Each row below holds a small network's activations on one input, seen along a few directions.
Each table varies a few parts of the input and shows all the possible inputs, shuffled.
A made-up example of a description, with smaller parts first: one of 8 places around a ring, together with either a single point or one of 11 places along a line or (one of 3 separate values, together with one of 4 places along a line).
Shared parts are said once, and a part with two or three values counts as separate values.
In the rows, 128 means zero.

Other details of the inputs shift rows strongly along two fixed directions, in all tables alike. That doesn't count.

Table:
x1: [122 129 129 128 128 120 135 133 120 119 127 129 127]
x2: [130 142 127 128 129 120 130 129 146 122 137 135 135]
x3: [120 127 123 133 120 120 137 123 122 128 128 122 130]
x4: [131 139 126 128 126 122 128 131 145 121 131 135 132]
x5: [156  95 163 109 191 155  94 115 107 167 121 150 101]
x6: [122 128 126 133 124 122 138 122 121 128 125 122 131]
x7: [130 143 127 131 123 124 131 126 145 131 137 122 139]
x8: [123 128 125 134 122 118 135 120 121 131 132 121 128]
x9: [126 136 130 130 119 128 136 122 134 123 124 125 133]
x10: [125 137 132 126 124 125 132 131 133 116 126 135 128]
x11: [122 130 129 129 125 123 136 135 122 118 125 131 128]
x12: [125 137 129 127 124 124 138 133 127 118 125 134 130]
x13: [124 128 126 135 119 113 139 120 124 131 138 123 128]
x14: [125 133 128 134 121 125 141 123 126 124 123 124 134]
x15: [126  92  66 123  81 208  39 180 144 131 112  91 133]
x16: [121 128 128 127 127 117 136 133 121 120 130 129 126]
x17: [124 129 126 128 126 115 135 129 121 121 134 128 125]
x18: [128 139 129 129 127 124 132 132 140 118 130 135 129]
x19: [126 127 127 129 124 112 137 129 123 121 139 130 125]
x20: [126 137 129 132 122 124 144 122 128 125 124 126 134]
x21: [123 130 127 134 122 124 140 123 123 126 123 123 132]
x22: [161 102 166 110 192 152 101 102 123 176 126 144 106]
Each input here is: one of 2 separate values, together with one of 11 places along a line.
Changing only the place on the line of 11 turns x19 into x11. The same change can be made to x13. Which row results?
Answer: x21

Table:
x23: [120 103 102 118 115 172  87 160 120 119 109 121 123]
x24: [136 113 146 118 165 144 119 122 114 146 112 139 120]
x25: [138 120 159 117 163 121 132 113 115 135 126 149 110]
x26: [120  96  91 122 108 168  80 164 115 118 116 117 121]
x27: [139 102 142 119 149 144 115 116  97 161 132 121 114]
x28: [106 103  65 131  78 173  77 181 122 103 112 102 134]
x29: [136 111 144 120 163 140 114 120 114 144 120 140 115]
x30: [114 157 109 141  63 113 149 134 153  91 129 120 141]
x31: [ 83 171  80 157  44  70 183 144 142  78 144  92 164]
x32: [114 108  91 133  98 156 101 154 118 116 118 112 129]
x33: [ 86 151  70 154  29 107 164 164 130  63 128 101 151]
x34: [137 122 158 115 164 120 133 112 105 148 136 134 120]
x35: [108  98  65 134  54 174  85 183 118  98 119  97 126]
x36: [136 119 152 124 169 117 134 113 108 149 125 138 121]
x37: [148 137 162 115 166 130 128 109 138 150 138 137 127]
x38: [135 124 156 118 169 126 137 114 114 140 118 148 118]
x39: [106 102  68 137  75 174  81 172 121 115 110  91 137]
x40: [123 103 104 120 109 156  92 161 116 113 122 121 115]
x41: [145 126 147 125 156 138 120 109 135 156 131 129 123]
x42: [116 104  89 136  94 156 105 152 112 121 120 110 128]
x43: [136 111 146 120 161 144 112 122 113 152 120 129 120]
x44: [147 130 152 117 157 133 114 120 139 139 132 151 117]
x45: [104 105  70 129  65 179  79 175 119 112 119  84 138]
x46: [127 180 155 148 120  67 210  82 151 117 132 134 148]
x47: [146 131 142 120 167 131 118 126 145 149 133 139 133]
x48: [139 111 151 127 158 120 140 106 102 148 131 144 111]
x49: [136 105 143 122 157 142 113 118 105 157 124 126 117]
x50: [137 106 140 121 164 137 112 123 108 148 121 136 117]
x51: [136 120 155 122 167 118 135 113 107 150 129 136 122]
x52: [120 151 108 143  81 126 148 125 152 114 123 105 149]
x53: [118 191 152 149 117  50 216  92 153  98 147 148 145]
x54: [148 134 156 123 170 128 128 110 140 150 129 142 128]
x55: [ 85 167  86 148  52 109 169 162 139  71 118 100 165]
x56: [120 171 135 145 114  82 182 107 150 106 139 137 143]
x57: [146 130 148 121 159 140 118 119 139 149 130 134 129]
x58: [140  99 144 117 152 126 109 119 116 149 142 136 103]
x59: [140 114 160 119 158 119 134 113 108 139 132 146 105]
x60: [139 105 143 115 159 137 111 127 108 138 125 143 107]
x61: [137 104 142 125 160 141 114 116 107 153 121 133 115]
x62: [115  92  76 122  87 172  64 164 121 136 132  86 128]
x63: [121 178 128 141 120  81 178 127 160 102 141 137 156]
x64: [118 174 130 137  95  90 166 133 156  88 138 138 141]
x65: [106 109  77 129  85 178  85 177 127 111 102  99 140]
x66: [122 115 120 116 122 161 104 147 117 130 117 114 131]
x67: [137 102 142 121 157 140 113 119 107 146 125 139 110]
x68: [106 106  73 130  78 175  80 177 128 101 111 105 132]
x69: [122 201 161 148 131  44 226  92 157  98 143 150 154]
x70: [137 103 136 123 159 124 112 112 115 156 139 134 112]
x71: [104  99  60 134  66 160  78 173 131 108 130  95 132]
x72: [146 124 150 120 152 133 115 112 135 144 134 146 112]
x73: [139 112 151 110 157 141 117 128 113 135 118 145 107]
x74: [118 175 130 141 108  86 174 123 156  95 138 141 147]
x75: [148 121 150 124 148 137 121 100 135 150 125 143 118]
x76: [139 108 150 114 155 140 110 127 114 137 123 143 104]
x77: [136 121 155 125 168 123 134 109 115 145 121 142 120]
x78: [150 122 148 127 150 139 125  97 136 155 120 134 123]
x79: [120 202 151 143 127  40 219 108 161  91 153 155 155]
x80: [122  94  95 125 104 153  83 152 124 128 134 112 118]
x81: [120 180 131 138 118  82 179 129 159 104 144 130 159]
x82: [111 170 102 134  83 111 150 154 162  91 143 110 163]
x83: [134 122 155 125 168 122 134 110 115 149 121 137 121]
x84: [146 123 153 118 149 133 114 114 135 143 135 146 108]
x85: [116 192 149 145 108  62 212  97 153 103 148 126 151]
x86: [122  91  88 132 102 175  84 155 108 135 114 105 124]
x87: [146 133 140 119 165 129 116 127 144 142 136 147 129]
x88: [138 123 160 113 165 125 136 116 113 135 121 151 112]
x89: [146 130 147 121 162 135 116 117 139 144 130 147 123]
x90: [115 106  91 135  92 158 104 152 110 131 120  99 132]
x91: [120  94  93 124  98 172  80 162 116 119 117 114 118]
x92: [136 113 145 127 163 108 129 103 115 162 139 129 118]
x93: [148 134 146 115 160 127 115 129 144 138 139 151 123]
x94: [ 84 169  79 160  47  70 184 143 145  73 142 100 162]
x95: [138 113 150 130 160 119 141 104 102 159 127 133 117]
x96: [120 183 134 134 108  73 178 134 160  89 147 144 145]
x97: [149 124 151 120 143 143 123 100 136 157 128 123 123]
x98: [147 129 152 128 164 127 130 101 136 153 130 141 121]
x99: [117 156 114 141  75 112 153 125 152  97 128 124 142]
x100: [146 129 153 128 164 127 130 101 136 156 129 136 122]
x101: [149 122 148 125 150 139 121  99 135 153 123 139 120]
x102: [136 111 149 114 158 146 109 121 111 152 126 126 119]
Changing only one part turns x25 into x102. The same change can be made to x60. Which row results?
Answer: x34
Changing only one part turns x38 into x88. The same change can be made to x101. Which row results?
Answer: x99
Describe the family of inputs behind these rows.
Answer: one of 8 places along a line, together with either a single point or one of 4 places along a line or one of 5 places along a line
Which other rows does x79 become when the place on the line of 4 takes its other values? List them by row number.
Answer: x53, x74, x75
Which other rows does x80 become when the place on the line of 8 takes its other values? List them by row number.
Answer: x31, x58, x62, x70, x71, x92, x94
List by row number the other rows that have the place on the line of 8 in common with x90.
Answer: x31, x41, x43, x49, x51, x52, x55, x57, x81
A walk changes only the place on the line of 5. It starts at x73 and steps to x76. List the rest of the walk in order.
Answer: x40, x59, x35

Table:
x103: [ 99 127  95 136  85 129 135 165  91 109 118 103 139]
x104: [151 142 199 113 206  85 166  95 131 127 118 205 102]
x105: [137  93 126 130 163 173  74 127 100 174 108 106 123]
x106: [127 130  80 146  70 126 116 131 158 133 144 104 146]
x107: [166 151 217 114 182 105 168  67 135 143 126 176 118]
x108: [105 114  97 136  92 125 139 179  88  95 122 105 132]
x109: [142  55 115 115 141 147  80 143  77 151 145 129  84]
x110: [154  75 118 134 143 171  72 111 131 185 146 117 107]
x111: [108 207 152 132 116  74 217 115 158  78 140 153 153]
x112: [ 92 177 139 144 108  60 230 106  92  84 129 137 143]
x113: [111 136  90 151  90 161 140 136 139 114 113 102 157]
x114: [136  67 113 115 135 152  76 130  81 166 142 128  89]
x115: [ 96 114  86 126  83 116 129 153  99 109 134  97 135]
x116: [ 96 189 137 162 115  65 219  87 121  93 123 122 158]
x117: [128 140  98 137  69 130 104 141 157 108 160 115 141]
x118: [152  98 140  89 176 170  60 137 142 164 143 133 107]
x119: [107 200 149 142 128  60 210 125 156  68 136 159 151]
x120: [115 194 161 139 109  57 209 117 161  62 125 164 135]
x121: [ 96 166 144 144 115  52 240 118  90  69 133 140 137]
x122: [130 113 173 133 163  75 158  78 102 169 155 146 100]
x123: [151  94 134  98 183 157  55 151 140 150 138 138 108]
x124: [165  96 128 118 148 171  60 115 147 182 146 121  98]
x125: [106 121  82 157  74 118 114 127 130 121 143  97 133]
x126: [124 155 109 133  87 145 116 161 150 107 128 109 162]
x127: [ 88 113  94 134  82 117 125 148 117 119 130  89 140]
x128: [131 125 203 126 174  90 179  69  96 148 109 159 100]
x129: [153 104 145 107 187 170  61 160 133 154 121 145 111]
x130: [110 124  86 145  88 136 128 136 150 126 137  86 155]
x131: [133  80 121 121 163 160  67 114 109 174 125 101 118]
x132: [124 138  91 137  87 117 102 163 158  93 156 130 125]
x133: [ 86 125  99 141  85 143 135 147 107 105 108 104 140]
x134: [120 145  86 138  88 155 134 136 147 119 105 107 165]
x135: [124 146  89 141  87 142 128 149 149 130 112  97 167]
x136: [ 92 127 103 144  84 131 131 159 108 119 115  96 144]
x137: [146  87 122  98 189 152  59 158 132 146 135 151 112]
x138: [157 161 190 121 195 113 173  70 139 160 126 153 123]
x139: [121 131  79 135  93 113 103 170 149  90 153 145 129]
x140: [135  57 121 103 159 149  84 151  77 148 133 116 100]
x141: [123 144  94 128  76 129 107 152 161 103 162 124 127]
x142: [137 126 194 118 173  91 182  74  78 138 115 165  94]
x143: [110 146  91 133 112 126 114 190 146  88 122 137 148]
x144: [160 154 219 104 192 102 171  76 140 141 127 186 101]
x145: [159  82 140 126 151 196  87 109 125 168  97 129 108]
x146: [104 142  88 130 112 139 119 178 144  78 115 148 144]
x147: [118 134  83 132  86 129 122 137 159 130 129  91 163]
x148: [125 158  99 139  88 147 124 154 159 121 118  95 151]
x149: [104 106 106 131  74 135 141 158  93  75 103 120 112]
x150: [116 137  93 155  89 148 135 148 141 126 120  92 159]
x151: [156  99 132 104 164 174  65 121 147 180 132 108 113]
x152: [119 143 101 123  87 132 110 149 158 105 146 103 158]
x153: [144 139 195 136 183  91 176  54 107 149 108 153 110]
x154: [168 103 151 109 154 193  78 112 141 165  98 134 100]
x155: [156 107 150 104 168 195  73 126 127 157 119 140 125]
x156: [170 143 195 123 184 102 178  57 135 168 108 165 122]
x157: [156 159 200 109 204 101 157 102 137 157 143 166 119]
Describe the family of inputs behind these rows.
Answer: one of 5 places along a line, together with one of 11 places along a line
Changing only the place on the line of 5 turns x127 into x133. The same change can be made to x130. Which row results?
Answer: x113
Changing only the place on the line of 5 turns x111 into x118. The same change can be made to x138. Which row results?
Answer: x151
A walk changes only the place on the line of 11. It starts at x104 and steps to x120. List the rest of the walk in order.
Answer: x144, x107, x154, x156, x145, x153, x128, x142, x149
Which other rows does x109 become when the place on the line of 11 takes its other values? List them by row number.
Answer: x106, x110, x114, x117, x122, x124, x125, x132, x139, x141

Table:
x158: [127 140 126 130 120 122 133 130 138 115 130 135 131]
x159: [127 140 125 129 130 118 134 137 137 121 133 132 136]
x160: [120  87  61 118  80 213  30 194 139 120 114  96 127]
x161: [127 140 129 131 120 133 138 123 136 126 119 122 139]
x162: [153  83 161 113 199 152  97 102  94 184 123 143  99]
x163: [126 138 127 128 127 121 131 134 137 119 134 131 133]
x164: [126 132 119 131 119 129 126 130 137 128 133 118 136]
x165: [126 148 134 129 125 126 144 130 138 114 120 133 137]
x166: [128 132 122 136 116 125 134 122 138 125 127 126 131]
x167: [120 134 137 131 138 102 156 121 115 119 128 139 127]
x168: [125 124 130 130 121 122 137 122 116 131 133 122 125]
x169: [128 131 123 130 117 129 126 126 138 130 130 122 132]
x170: [123 133 136 128 127 112 145 127 118 117 128 132 125]
x171: [157  86 169 109 195 152  96 100  96 183 126 141  97]
x172: [127 142 132 129 124 117 137 130 139 118 132 135 131]
x173: [125 132 137 126 127 111 146 125 119 119 134 134 123]
x174: [127 133 122 129 119 127 126 128 138 129 133 119 133]
x175: [120 133 137 130 131 107 151 125 116 117 126 135 127]
x176: [127 132 117 132 122 128 126 133 136 131 131 119 139]
x177: [128 133 121 132 115 129 128 124 137 126 129 123 133]
x178: [128 138 126 133 120 120 137 129 139 114 128 137 128]
x179: [121 124 128 134 124 120 139 123 114 129 125 122 127]
Changing only one part turns x172 into x169. The same change can be made to x175. Which row results?
Answer: x179
Describe the family of inputs behind these rows.
Answer: one of 2 separate values, together with either a single point or one of 4 places along a line or one of 6 places along a line
A walk changes only the place on the line of 6. It starts at x166 and steps to x177. List the rest of the walk in order.
Answer: x169, x174, x164, x176
Which other rows does x163 become when the place on the line of 6 takes its other values? List them by row number.
Answer: x158, x159, x160, x172, x178
